These are the activations of a small network on made-up records, seen along a few directions, one row for each record.
Each row is followed by the record's values for the fields TESO, FOLUF, NIV, GEPO.
A field that a record lacks is written none.
The largest differences between rows may come from other fields.
In the rows, zero is written as 500.
Strong random noise was added to every row along 10 fixed directions; ignore it. To show where, here is one row again and again, with new noise each time:
[519 491 359 597 732 484 293 523 263 660 553 302 353 446 376 567 602 642
 539 562 566 568]
[427 349 550 600 529 590 719 378 811  96 757 514 426 389 576 784 572 718
 603 484 270 580]
[490 725 636 588 580 430 617 327 476 649 568 341 573 260 403 574 544 282
 854 267 531 261]
[592 178 320 496 788 462 623 588 388 364 581 623 380 221 623 514 265 630
 296 476 238 301]
[359 394 610 533 832 458 627 512 370 522 541 519 486 490 532 545 359 569
 572 351 314 454]
[485 269 340 495 388 472 432 590 361 645 407 424 420 546 476 476 581 536
 423 535 527 492]
[516 787 647 553 586 600 788 295 689 321 583 622 456 382 511 436 508 607
 640 553 517 804]
[581 321 381 444 572 455 489 572 588 240 678 469 236 544 505 586 771 948
 736 645 449 757]
[501 492 316 332 516 185 208 479 466 514 405 348 358 476 507 425 391 446
 774 440 520 471]
[590 270 383 693 281 537 612 434 467 439 443 459 478 408 517 694 773 549
 433 604 260 441]
[565 708 471 442 812 399 493 553 455 710 507 384 395 299 316 472 449 368
 543 528 657 560]
[361 376 505 465 571 431 516 473 497 511 561 436 492 435 541 522 335 455
 626 287 464 331]

[636 441 340 528 683 400 468 548 429 395 501 533 394 361 403 499 553 730
 407 653 515 644] | TESO: vus / FOLUF: gub / NIV: kuda / GEPO: miti
[497 702 404 521 397 503 183 397 358 660 456 326 499 604 394 403 527 475
 595 524 723 618] | TESO: movin / FOLUF: gub / NIV: kuda / GEPO: viso
[640 445 342 612 337 642 445 495 387 534 428 581 483 521 480 451 576 610
 300 627 564 504] | TESO: zeva / FOLUF: ziza / NIV: kuda / GEPO: miti
[295 217 457 427 552 502 303 713 459 763 595 307 544 557 362 702 474 365
 357 297 687 227] | TESO: tak / FOLUF: gub / NIV: kuda / GEPO: miti
[542 619 633 528 589 448 569 402 594 514 501 460 573 334 537 634 420 153
 513 408 311 262] | TESO: tak / FOLUF: ziza / NIV: bomup / GEPO: none
[830 753 549 410 570 339 784 406 482 487 356 816 514 179 520 253 503 391
 455 579 409 470] | TESO: movin / FOLUF: gub / NIV: kuda / GEPO: miti
[693 461 353 462 566 462 507 604 360 515 268 612 386 485 637 336 408 519
 438 707 277 548] | TESO: zeva / FOLUF: ziza / NIV: bomup / GEPO: none
[380 536 611 626 774 499 436 493 333 690 546 352 548 530 411 674 553 476
 496 433 483 518] | TESO: tak / FOLUF: gub / NIV: bomup / GEPO: none
[659 330 485 290 627 358 775 843 685 368 624 564 407 414 418 527 608 622
 628 542 521 481] | TESO: vus / FOLUF: gub / NIV: bomup / GEPO: none
[464 148 357 325 457 550 363 645 353 443 644 622 421 573 657 223 223 780
 362 360 632 349] | TESO: movin / FOLUF: ziza / NIV: bomup / GEPO: none
[486 581 543 494 658 368 511 434 685 254 472 513 467 526 508 629 405 494
 516 603 324 705] | TESO: vus / FOLUF: ziza / NIV: bomup / GEPO: none
[293 639 690 451 688 617 493 470 680 427 655 486 513 664 446 556 447 643
 556 450 665 776] | TESO: tak / FOLUF: gub / NIV: kuda / GEPO: miti
[666 293 394 514 527 602 589 674 254 516 510 566 375 496 501 378 684 803
 390 628 507 516] | TESO: vus / FOLUF: ziza / NIV: kuda / GEPO: miti
[488 427 490 440 420 498 691 516 678 462 424 556 486 471 496 501 548 431
 335 665 447 712] | TESO: movin / FOLUF: gub / NIV: kuda / GEPO: viso
[740 588 554 317 377 338 791 536 683 266 434 749 472 429 511 281 603 593
 816 491 513 568] | TESO: vus / FOLUF: gub / NIV: kuda / GEPO: miti
[539 739 654 589 494 588 658 301 471 496 517 611 612 386 571 366 461 441
 596 395 452 449] | TESO: movin / FOLUF: gub / NIV: bomup / GEPO: none
[579 506 485 563 498 445 535 420 363 521 415 485 540 413 529 472 531 475
 520 506 396 356] | TESO: vus / FOLUF: ziza / NIV: kuda / GEPO: miti
[281 458 424 652 301 516 220 367 651 393 452 300 567 695 435 737 443 499
 600 475 489 636] | TESO: zeva / FOLUF: gub / NIV: kuda / GEPO: viso
[382 759 731 477 932 436 419 434 306 609 472 600 508 645 555 364 312 541
 601 414 490 638] | TESO: tak / FOLUF: ziza / NIV: bomup / GEPO: none
[431 387 636 597 787 441 635 475 203 576 318 657 556 590 593 525 429 495
 359 529 152 528] | TESO: tak / FOLUF: ziza / NIV: kuda / GEPO: viso
[304 352 640 729 609 662 607 416 448 423 631 505 594 510 519 698 499 619
 425 326 351 407] | TESO: vus / FOLUF: gub / NIV: kuda / GEPO: miti
[450 704 431 492 507 568 383 334 488 499 392 544 468 568 571 269 323 567
 448 596 616 750] | TESO: zeva / FOLUF: gub / NIV: kuda / GEPO: miti
[413 532 636 511 647 537 430 484 444 458 566 551 442 647 552 493 504 671
 612 462 474 642] | TESO: tak / FOLUF: ziza / NIV: bomup / GEPO: none
[414 137 639 376 331 231 563 633 705 281 621 445 503 656 496 800 782 574
 861 357 232 311] | TESO: movin / FOLUF: ziza / NIV: bomup / GEPO: none
[521 246 369 508 651 562 453 677 309 625 561 432 428 433 473 456 416 615
 341 501 608 377] | TESO: vus / FOLUF: ziza / NIV: bomup / GEPO: none
[558 660 581 577 468 620 591 327 305 590 391 704 542 505 570 225 503 532
 318 577 515 608] | TESO: movin / FOLUF: ziza / NIV: kuda / GEPO: miti
[497 659 540 536 600 603 585 477 598 479 390 600 508 446 482 404 285 416
 241 601 521 709] | TESO: vus / FOLUF: gub / NIV: bomup / GEPO: none
[537 257 484 426 328 339 600 558 541 327 419 575 484 533 646 547 619 597
 620 506 263 473] | TESO: tak / FOLUF: gub / NIV: bomup / GEPO: none
[370 572 357 225 311 255  51 482 660 513 362 434 425 658 578 341 201 218
 429 464 705 572] | TESO: tak / FOLUF: ziza / NIV: bomup / GEPO: none
[681 513 327 477 344 356 301 435 511 348 496 420 434 405 531 507 600 547
 637 571 478 485] | TESO: tak / FOLUF: gub / NIV: bomup / GEPO: none
[628 690 371 501 593 502 395 419 491 566 687 425 397 223 426 470 610 509
 486 569 712 481] | TESO: movin / FOLUF: gub / NIV: kuda / GEPO: miti
[449 385 478 579 436 813 561 511 588 379 668 576 502 522 591 492 489 715
 357 525 572 580] | TESO: tak / FOLUF: gub / NIV: bomup / GEPO: none
[579 337 545 432 316 678 846 611 435 467 457 774 504 540 712 224 421 593
 473 437 405 371] | TESO: zeva / FOLUF: ziza / NIV: bomup / GEPO: none

Here are new rows. What are their fields?
[208 474 488 554 330 567 363 435 741 568 561 281 562 477 420 719 297 209
 280 392 644 423] | TESO: zeva / FOLUF: ziza / NIV: bomup / GEPO: none
[168 376 615 652 180 589 621 454 749 604 375 354 717 553 451 803 395 105
 225 389 419 428] | TESO: zeva / FOLUF: gub / NIV: bomup / GEPO: none
[224 497 594 541 437 443 433 399 627 429 333 517 592 735 549 526 252 361
 421 486 428 685] | TESO: vus / FOLUF: ziza / NIV: bomup / GEPO: none
[528 371 555 605 885 506 487 495 102 577 721 428 461 416 548 531 596 732
 788 305 297 211] | TESO: movin / FOLUF: gub / NIV: kuda / GEPO: viso
[520 337 515 409 383 449 565 572 443 620 513 453 488 528 482 449 611 474
 562 442 529 369] | TESO: movin / FOLUF: ziza / NIV: kuda / GEPO: viso
[471 393 503 479 325 798 685 602 339 724 718 529 543 475 524 287 603 593
 545 313 885 292] | TESO: tak / FOLUF: gub / NIV: kuda / GEPO: viso
[446 514 467 456 643 349 237 550 489 472 530 346 466 574 471 554 410 539
 665 452 517 458] | TESO: vus / FOLUF: ziza / NIV: bomup / GEPO: none
[565 249 450 390 627 422 616 664 498 492 547 591 491 315 512 486 350 505
 274 422 487 341] | TESO: tak / FOLUF: gub / NIV: bomup / GEPO: none
[526 411 339 519 350 501 459 538 584 561 426 449 507 403 403 529 547 407
 259 571 651 480] | TESO: vus / FOLUF: gub / NIV: kuda / GEPO: miti
[377 486 662 609 583 721 828 484 366 662 478 609 637 480 492 326 445 561
 387 394 616 497] | TESO: vus / FOLUF: gub / NIV: kuda / GEPO: miti
[414 550 467 495 553 520 233 530 397 593 561 402 467 648 453 470 359 552
 592 372 656 464] | TESO: zeva / FOLUF: ziza / NIV: bomup / GEPO: none
[559 399 249 593 417 633 568 473 836 188 608 515 477 195 564 684 236 420
 165 655 385 472] | TESO: zeva / FOLUF: gub / NIV: bomup / GEPO: none
[635 352 397 475 433 210 322 493 301 440 366 526 452 573 570 465 637 585
 733 488 228 403] | TESO: movin / FOLUF: gub / NIV: bomup / GEPO: none
[539 394 572 410 727 278 606 691 336 647 282 631 590 491 401 477 375 325
 390 398 342 307] | TESO: vus / FOLUF: gub / NIV: kuda / GEPO: miti
[662 492 503 289 386 237 572 540 669 363 421 528 444 446 570 462 583 370
 883 516 370 409] | TESO: tak / FOLUF: ziza / NIV: bomup / GEPO: none
[327 648 585 616 589 641 493 374 618 472 496 465 578 505 494 628 283 364
 420 469 440 522] | TESO: zeva / FOLUF: ziza / NIV: kuda / GEPO: miti
